These are the activations of a small neural network, seen along a few directions. Each row is one input.
In each table, some parts of the input vary, and every possible input appears once, in random order.
A made-up example of a description, with smaller parts first: line(6) and (point or ring(9) or (values(3) and ring(5))).
Shared parts are said once, and a part with two or three values counts as separate values.
In the rows, zero is written as 128.

Table:
r1: [143 138 156  93 143 100  78 153  68 138  19  92 151  95 140  94]
r2: [140  99 140 196  99  97 181 110  78 109  81 190  73 149 122 235]
r3: [195 145 142  57 163 109  47 119  99  97  94 108 157 105 181  86]
r4: [ 76 104 112 173 122 131 188 132 190 149 206 139 122 159  80 132]
r5: [103 159 133 106 116 147 105 154 101 161  66  86 150  94 126 101]
r6: [119 104 121 124 162 142 106 157 139 130 107 102 158 111 126  41]
r7: [ 94 111 112 140 139 148 144 149 168 146 158 111 137 131 104  72]
r8: [ 62 157 126 156  79 135 185 128 151 179 164 121 114 144  82 192]
r9: [115 165 114 117  97 145 152  92 180 137 237 137 120 153 121 185]
r10: [194 106 130 158 121 108 148  78 108  63 153 207  80 159 158 227]
r11: [ 79 165 126 122  94 150 141 146 127 175 116  94 129 114 106 132]
r12: [158 166 121  70 138 156  73 118 132 119 141 102 155 104 167  93]
r13: [133 172 114  85 115 161 109 110 157 133 189 110 135 125 147 123]
r14: [159  84 143 111 187  98  81 157 107 109  62 109 159 113 139  34]
r15: [153  46 128 213 145  94 181 114 116  75 125 209  81 165 120 173]
What is each input in this table made of?
> values(3) and (point or line(4))
Changing only the values(3) part turns r2 into r15. The same change can be made to r8. Which row results?
> r4
Change only the line(4) part in r8. List by row number the other rows that result.
> r1, r5, r11
Which other rows agree with r12 in the values(3) part? List them by row number.
> r3, r9, r10, r13

Table:
r16: [134 175 128  97 102 143 121  99 137 131 171 126 132 129 137 178]
r17: [155  73 142 184 139  88 153 123  79  90  63 184  92 140 129 169]
r18: [ 99  92 116 178 124 147 172 144 145 133 135 142 113 138  96 118]
r19: [123 123 122 111 149 153 104 153 133 126 112 103 149 111 130  53]
r20: [187  97 146 118 161 100  81 135  68  85  39 140 131 110 163 106]
r21: [143 134 119 115 139 126 121 102 168 114 199 139 136 143 139 136]
r22: [132 167 106 111  97 174 126 102 142 125 175 131 116 120 155 152]
r23: [144 136 107 117 127 162 127 112 160 104 193 142 121 134 144 131]
r24: [ 83 126 114 172 101 158 170 140 126 154 118 130 103 129 107 143]
r25: [210 115 136 126 141 106 110  89  92  66 120 179 105 141 179 180]
r26: [113 154 117 107 124 163 105 149 117 151  94  95 142  95 143  76]
r27: [ 93 114 139 152 117  88 168 139 135 153 129 128 114 148  88 150]
r28: [117 160 136  94 126 132  97 146 115 155  89  86 162 102 127 106]
r29: [144 157 136  92 118 107 119 104 147 130 186 127 124 149 131 158]
r30: [125 140 146  86 143 101  98 145 126 152 104  85 151 120 122  87]
r31: [122 119 132 108 160 121  99 143 137 137 120  97 163 115 126  61]
r32: [ 82 133 136 161 102 125 166 141 125 156 117 129 122 132  92 171]
r33: [ 96  90 126 173 134 109 168 139 151 142 143 140 130 147  95 126]
Changing only one part turns r28 into r32. The same change can be made to r31. Which row results?
> r33
What is each input in this table made of?
> values(3) and (point or ring(5))
Which other rows agree with r25 in the values(3) part? List them by row number.
> r16, r21, r22, r23, r29
Change only the values(3) part in r19. List by row number the other rows that result.
> r18, r23

Table:
r34: [166 143 128 128 116 122 127 100 113  95 148 168 101 138 151 194]
r35: [131 168 123  73 124 153  88 130 125 136 126  93 143 104 151 101]
r36: [108 133 112 130 113 137 154 109 181 140 221 129 135 145 110 139]
r37: [ 66 119 126 169 109 125 180 138 149 159 141 131 112 138  79 148]
r38: [180 124 133  97 168 118  79 104 118  86 123 133 146 117 166  97]
r39: [115 149 121  91 146 148  95 133 163 145 176  91 161 124 133  66]
r40: [ 85 101 114 165 125 139 174 138 172 137 177 138 125 148  80 131]
r41: [129 127 109 136 118 136 145 104 168 124 198 147 119 143 137 144]
r42: [159 129 147 105 134 109  84 130  81 117  58 124 142 105 148 131]
r43: [129 138 134 151 104 124 154 115 108 138 119 142 106 141 124 193]
r44: [149 126 140 157 115 112 141 106  93 114 106 163 104 137 137 204]
r45: [ 99 113 123 128 155 142 121 165 156 148 131  97 156 120 105  54]
r46: [117  98 136 173 119 105 170 128 113 130 112 152  92 149 107 164]
r47: [111  93 115 174 125 137 165 131 154 119 155 153 112 146 103 135]
r48: [142 141 141 101 123 119  99 141  98 143  72 100 144 110 138 121]
r49: [169 113 119 140 140 108 133  94 139  86 171 179 113 149 158 170]
r50: [174 150 140  78 139 125  74 117  99  95 100 123 139 102 163 123]
r51: [152 120 116 132 129 118 142 101 158 112 186 157 110 155 142 157]
r52: [151  76 131 176 143 109 155 122 123  80 131 179 107 150 129 161]
r53: [131 110 142 127 140 104 118 152  98 136  63 113 131 120 124  88]
r54: [107 180 130  69 121 155  92 140 146 151 146  79 155 113 131  98]
r55: [104 149 124 153  94 144 159 116 120 150 128 135 115 132 119 182]
r56: [116 154 126 105 119 137 105 145 108 155  80  92 151  98 138 111]
r57: [164 133 127  90 156 129  89 115 136 113 141 111 146 124 155  84]
r58: [122 164 117 120  93 153 145 108 141 132 172 136 109 135 130 170]
r59: [ 80 131 129 130 137 123 128 168 132 167  94  91 147 109 103  74]
r60: [ 91 111 124 177 110 123 172 130 127 141 120 147  99 137 100 152]
r61: [158 160 135  71 129 135  85 127 116 122 116 100 138 111 151 112]
r62: [165  87 138 130 170 115 104 139 103  89  79 144 145 122 142  84]
r63: [148  99 147 130 149  95 104 142  81 110  48 137 131 118 136 100]
r64: [147 153 125 118 103 133 140 108 128 120 163 145 101 144 136 183]
r65: [104 120 130 132 135 121 122 158 110 150  74 104 136 107 124  76]
r66: [ 78 157 130 145  90 146 167 123 141 167 148 120 127 133  98 178]
r67: [ 93 169 129 103 118 139 112 154 128 172  99  78 165 102 118 108]
r68: [150  95 134 128 160 125 115 148 124 117  95 120 142 125 127  71]
r69: [135  83 125 170 135 118 164 129 142 107 146 160 104 155 113 148]
r70: [138 141 116  94 149 149  90 122 145 129 155 105 149 116 155  70]
r71: [ 99 172 124 115  86 154 151 116 158 150 193 123 124 137 109 165]
r72: [123 102 122 131 153 142 116 153 133 132 110 112 145 114 126  58]
r73: [134  89 140 177 128  94 160 120  94 103 100 170  94 147 124 175]
Changing only one part turns r35 into r58. The same change can be made to r56. Which row results?
> r55
Changing only one part turns r39 into r36. The same change can be made to r59. Which row results?
> r37
What is each input in this table made of?
> values(2) and line(4) and ring(5)
Change only the values(2) part in r69. List by row number the other rows that result.
> r68
Change only the ring(5) part in r62. List by row number the other rows that result.
> r38, r42, r50, r63
